Each row below holds a small network's activations on one input, seen along a few directions.
In each table, some parts of the input vary, and every possible input appears once, in random order.
A made-up example of a description, with smaller parts first: one of 3 separate values, together with either a single point or one of 9 places along a line or (one of 4 places along a line, together with one of 5 places around a ring).
Shared parts are said once, and a part with two or three values counts as separate values.

Other details of the inputs shift rows strongly along two fixed directions, in all tables alike. That doesn't count.
To show where, the next rows are all for the same input, with only those details redrawn:
[ 14 -34  -1  43  -7   4  -9  -9  -1  -5  -7  -6  -9   1 -18]
[ 13 -24   2  36  -1   2 -14 -17   1  -4  -5  -5 -13   1 -12]
[  3  37  14 -10  29 -15 -33 -59  12   0  10   5 -28   3  24]
[-11  25  -3 -11   9 -18  11 -34   7   0  17  10  -5   0  32]
[ 13 -24   3  36  -1   2 -14 -17   1  -4  -5  -5 -13   1 -12]
[ -1 -19 -11  23 -11  -5  21  -5  -1  -3   5   2   5  -1   4]

Table:
r1: [-19  24 -19 -27   0  -9  24 -15  -2  13  18   7  19   3  30]
r2: [-16  42  -3 -42  29 -15   3 -32   5  12   7  -4   7  -3  12]
r3: [  9  13   8   6   2  15 -22 -16  -4  -9  -8   7 -19  17  -3]
r4: [ -2 -24 -12  13 -19   2  43  30  -3   4   3   7  17   8  28]
r5: [ -7 -21 -10  16  -8   2  23  14  -4  13  -5  -7  24  -4 -21]
r6: [ -2  -4 -11 -13   2   3  39  31  -1  13  -2  -5  29  -2   8]
r7: [ 26 -31   3  26  -4  23 -19  19  -6  11 -13  -9   0   8  -9]
r8: [ 20   7  18   9  18   1 -24 -18   9   1  -1   2 -24   6  24]
r9: [  8 -26  11   8 -10  17 -19  16 -15  -5 -21  -7  -3 -18 -41]
r10: [  0  34   9 -26  19  -3   7  -2  10  24  10   4  -2   1  35]
r11: [-12  14   0   2   4 -15 -11  -9  -1  -9   8  -2 -13   1  26]
r12: [-12  -7 -25   3 -22  -8  34   4 -11   6   5   5  20   8  13]
r13: [ 10 -24  14   9 -12  18 -17  15  -9  -6 -21 -14   0 -13 -39]
r14: [ 11 -15  12  26   2  26  -9  14  -2  -2 -16  -4  -1   4 -38]
r15: [  9 -29 -19 -15 -19 -15  33  43  16   0  11  18  25  11   1]
r16: [  7   7   9   6  15   2 -22 -19   5  18  -2  -9 -13  -1 -13]
r17: [ 10 -31   1  46  -8  -1 -18  11  -4 -16  -4 -13 -15  -5  -9]
r18: [ -6 -21 -19  25 -25  -5  10  27 -15  -7  -1  -8   8   3   3]
r19: [  9 -24   1  32  -3   4 -17 -15  -3  -1  -9  -5 -11   7 -13]
r20: [  6  44  15 -41  41  -2 -44 -31   8  15 -12   6 -19  -9  12]
r21: [ -9 -12 -18  -3  -6   0  15   4  -1   8 -14  -8  19 -11 -22]
r22: [  2   5   1   7   7   1 -38  -4  -5  -2   1 -13 -11   0   3]
r23: [  6   2   3  -5  22   4 -46 -30  -1   9 -23  -7 -16 -12 -34]
r24: [-18 -11 -18  10 -18  -7  36  42  -5   8  10  -9  19 -10   7]
r25: [ -1 -12  -8   5  -5  20  29  26  -5  -6 -10  -4  18   1 -27]
r26: [-14   4  -4 -13 -30  -4  37  16 -16  -5  14   9  14   5  25]
r27: [-10  38  -1 -28   8   9   5 -15   1  -1  12  14   0  11  24]
r28: [ 11  15  15  -6  19  21 -39 -18   5  -7 -24  -3 -19  -2 -32]
r29: [  0   9   5  -2  21  -4 -32  -1  -2  -3  -8 -23  -7  -8 -15]
r30: [ 25 -20   6  24  -4  13 -22   8  -7   6 -15  -4 -10  14   0]
r31: [-23 -11 -28  -4 -18  -8  31  37  -6  -3  -6 -11  28 -19  -5]
r32: [-16  38  15 -36   0  -6  21  -1   0  10  22   6   2  -6  29]
r33: [ -4 -17  11   9 -18  10  22  30 -11   1   0  -6  18  -7 -16]
r34: [  4 -21   5  32   2   4 -23  22  -5   0 -12 -21   0  -8 -30]
r35: [ 15  -8  -1 -14   8 -20 -33 -18  21  -4   5   8  -9  12 -26]
r36: [-17   9 -16  -5  -6 -18  39 -14   3   0  18  11  11  -1  32]
r37: [-15  33   7 -38  -5  -3  14  -7  -7   2  23   8   7   1  36]
r38: [-20  18  -8 -13  -9   2  40   0   1 -10  12  20   5  11  31]
r39: [  9  16  17   8  13  10 -19 -26   8 -16   0  10 -28   9   7]
r40: [ 23   4  29 -24   9 -12 -56 -17  17 -15   7   9 -28  10 -23]
r41: [-17 -12  -2  -1 -31  -2  47  21 -11 -10  15   8  14   2  24]
r42: [-13  -1   0 -18 -12   2  39  26 -11  -2   6  -6  25  -9  -3]
r43: [ 21 -26   3  14   2  19 -17  20   0   9 -29 -13   3  -7 -28]
r44: [  4  20  13 -13  20   2  -4   1   7  18  -1  -1   5   1  14]
r45: [  6   3  -3 -25  -2  -8  -1   4  20 -16  10  24  -3  16 -15]
r46: [ -9  27  18 -19  -1 -10  10 -19   1 -11  22  10 -12  -2  37]
r47: [-22  11 -21 -27  -8   7  42  18  -5  -2  -4  18  22 -11  -3]
r48: [  4  35   8 -40  27 -36 -56 -26  26 -13  17   8 -25   7   5]
r49: [-16 -11 -20  -2  -6  -6   2  25  -9  -2 -11  -8  11 -22 -15]
r50: [-16  44   2 -31   9   3  27  -4   8   8  15  14   1   4  24]
Q: The inputs of r27 and r22 match in every part but one. If r45 is changed in the same way as r27 into r22, which row does it become?
A: r48
Q: The inputs of r39 and r46 match in every part but one. If r47 is changed in the same way as r39 into r46, which row does it become?
A: r9
Q: What is each input in this table made of?
A: one of 5 separate values, together with either a single point or one of 9 places along a line
Q: Which other rows does r28 become when the choice among 5 separate values takes its other values? List them by row number.
A: r13, r21, r31, r43
Q: Which other rows does r25 become when the choice among 5 separate values takes its other values? List them by row number.
A: r2, r6, r29, r42

Table:
r51: [  2   4   3   0   6   7 -11  -1  -1   1  -7  -4  -3  -1 -10]
r52: [-9  4 -5 -2  0 -4 11 -1 -1  0  3 -1  5 -2  6]
r53: [ -2   3   2 -14   1  -5  10   5   4   5   5   0   9  -4  -2]
r54: [ -7   7  -6 -11   0   2   9   2  -2   2  -2   2   7  -3   0]
r55: [  3   0   2   5   4  -2 -13  -3   1  -2  -1  -4  -5  -1  -5]
r56: [-2  3 -5 -6 -2 -5  9  4  2  1  3  3  3  0  8]
r57: [ 3  0  8  6  1  4 -8 -7 -1 -1 -3  0 -8  0 -4]
r58: [  3  -1   6   2  -1   0 -11  -6   0  -4  -1   1  -7   1  -8]
r59: [-3  3 -4 -6 -1 -4  9  4  4  0  5  5  5  3  6]
r60: [  6 -52  -9  42 -32  17  25  38 -13  -2 -10  -8  15  -1 -27]
r61: [  4  -1   3   7   4   3 -11  -5  -1   4  -2  -4  -6   0  -1]
r62: [-4  4 -2 -4 -2  2 12 -1  0 -2  3  4  3 -1  8]
r63: [  4   0   8   4   0   2 -10  -3   0  -3  -1   0  -9   0  -4]
r64: [  7  -2   6   2   4   2 -11  -2   1  -3  -2   1  -7   2  -3]
r65: [  3  -2   5   5   3  -1 -14  -2  -2  -1  -2  -7  -6  -1  -1]
r66: [  6  -1   5   3   4   1 -11  -2   2  -4  -1   0  -6   4  -6]
r67: [-6  3 -6 -5 -1 -6  8  4  2  1  6  2  4 -1  6]
r68: [  7  -1   4   3   2   0 -13  -1   1   1  -2  -4  -7   3  -1]
r69: [  6  -3   4   0   2   0 -11  -5   1  -4  -2   2  -6   3  -7]
r70: [-4  2 -4 -4 -3 -4  7  5  0  3  6  1  4 -1 10]
r71: [-3  4 -2 -4  0  0 12  0  0  0  3  5  3  1  8]
r72: [  3   1   3  -5   3   3 -14   0  -1  -1  -6  -2  -3  -2 -12]
r73: [  4  -2   3   6   5   2 -10  -6   1   3  -3  -2  -6  -2  -3]
r74: [ -3   4   2 -12   3  -2  13   1   3   7   4  -1   9  -4  -2]
r75: [-5  3 -4 -4 -2 -6  8  4  0  0  4  1  5 -4  8]
r76: [ 6 -1  3  5  5  2 -9 -6  2  2 -5 -2 -7  1 -3]
r77: [-6  5 -1 -5 -5 -4 10  3  0 -3  7  4  2  1  4]
r78: [-2  2 -2 -6 -1 -4  9  5  4  1  3  5  4  1  8]
r79: [  1  -1   4   7   5   1 -10  -7  -1   0  -5  -5  -6  -3  -3]
r80: [-8  1 -6 -7 -3 -8  8  1 -1 -2  4  1  5 -2  5]
r81: [-4  4 -3 -6 -3 -2 10  3  2 -5  6  3  3  1  6]
r82: [-3  4 -4 -3 -2 -2 10  1 -1  5  2  1  4  2 10]
r83: [ 4  0  4  5  3  6 -8 -7  1 -3 -2 -1 -7  2 -5]
r84: [-4  3 -5 -6 -1 -2 10 -2  3  2  2  6  6  3  5]
r85: [-3  1 -5 -9 -3 -5  8  2  4  0  4  6  6  3  5]
r86: [  6  -3   0   1   2  -2 -13  -5   3  -1  -3  -1  -6   2  -6]
r87: [  3  -1   1   6   6   2 -10  -6   1   2  -2  -3  -6   0  -5]
r88: [-4  2 -4 -8 -5 -3  9  0  1 -4  5  5  4  1  5]
r89: [-6  4 -4 -2 -1 -3 11  0 -1  2  2  1  5 -4  8]
r90: [ 2  1  6  6  2  4 -8 -7  0 -2 -1 -1 -7  2 -6]
r91: [  3   3   6   0   5   9 -11   0  -4   4  -7  -5  -3  -1  -6]
r92: [-6  2 -8 -5 -1 -4 10 -3  0  3  4  3  5 -1  5]
r93: [  4   3   6  -3   4   6 -14   4  -3   1  -6  -5  -4  -1  -6]
r94: [  6  -1   2   3   4  -1 -12  -2   3  -1  -2  -2  -6   3  -5]
r95: [-7  5 -6 -2  0 -4 10 -1  0  1  4  0  6 -2  6]
r96: [  2  -1   5   7   4   2 -11  -6  -3   1  -4  -7  -5  -1  -1]
r97: [  7  -1   6   5   4   5 -10  -5   1   3  -3  -1  -4   4  -1]
r98: [  1  -2   1   4   4  -1 -11 -10  -2  -1  -5  -4  -4  -2  -7]
r99: [  2  -2   4   4   4  -2 -12  -3   0  -2  -3  -5  -7  -3  -3]
r100: [  3   2   5  -3   5   5 -13   3  -1   0  -7  -3  -4  -3  -8]
r101: [-1  3 -1 -6 -3 -2  9  5 -1  0  6  4  4  3 10]
r102: [-5  4  2 -4 -6 -2  9  4 -2 -1  7  3  2  1  9]
r103: [-3  3 -3 -4  0 -1 11  1  3  3  2  5  5  1  9]
r104: [  3   3   4  -3   5   4 -13   3   0  -1  -6  -3  -4  -1 -10]
r105: [-7  4 -2 -5 -5 -2 12 -4 -1 -1  4  5  3  0  3]
r106: [  5  -2   3   4   4   0 -13  -2   2   1  -1  -2  -7  -2  -3]
r107: [  9 -52 -13  40 -26  16  25  38 -10  -4 -11  -6  17   1 -30]
r108: [-3  3 -1 -6 -4 -1 10  3  1 -4  5  4  2 -1  8]
r109: [  3  -2   1   2   2  -3 -14  -6   1  -2  -2  -3  -4  -2  -7]
r110: [-2  4 -1 -3 -1  1 11  1 -2  2  4  3  4  3 10]
r111: [-8  3 -5 -4 -1 -7  9  3  0 -2  4 -1  5 -2  6]
r112: [-6  7 -3 -9  1  3 10  5 -2  3 -2  1  6 -4  3]
r113: [-3  3 -4 -6 -1 -2 12 -3  0  0  3  6  5  2  4]
r114: [-5  1 -7 -7 -3 -7  7  1  1  1  6  4  5 -1  5]
r115: [ 5 -1  3  5  5  4 -9 -6  4  1 -3  0 -4  4 -5]
r116: [-3  4 -1 -3 -3  2 11  0 -2  0  4  2  3  1 10]
r117: [-7  3 -7 -4 -2 -5 10 -3 -1  1  3  2  7 -3  5]
r118: [  7  -2   6   3   3   2 -13  -1   2   1  -2  -1  -5   4  -1]
r119: [  4   0   4   8   4   2 -11  -6  -2   2  -3  -6  -4  -1  -1]
r120: [ 5  0  1  5  5  2 -9 -6  2  1 -4 -3 -6  3 -5]
r121: [  5  -2   0   3   3   1 -10  -9   2   1  -5  -1  -5   2  -6]
r122: [-5  3 -3 -3 -3 -5  7  5 -2  1  5 -1  5 -2 10]
r123: [-3  3 -1 -6 -5  0  9  4 -1 -2  6  2  3  1 10]
r124: [  4  -2   3   3   1   5  -9 -10   0  -3  -3   0  -6   1  -6]
Q: What is each input in this table made of?
A: one of 2 separate values, together with either a single point or (one of 4 places along a line, together with either a single point or one of 8 places along a line)
Q: The inputs of r53 and r74 match in every part but the choice among 2 separate values. If r114 is changed in the same way as r53 into r74, which row does it become?
A: r92
Q: The inputs of r98 and r80 match in every part but the choice among 2 separate values. If r79 is changed in the same way as r98 into r80, which row does it become?
A: r99
Q: Which other rows does r87 become when the choice among 2 separate values takes its other values? List them by row number.
A: r67
Q: Start at r93 and move only the place on the line of 4, one step at a time. The first step leads to r100. Which rows follow, in order?
A: r104, r72
Q: Which other rows does r117 become when the place on the line of 4 takes its other values? List them by row number.
A: r89, r95, r119
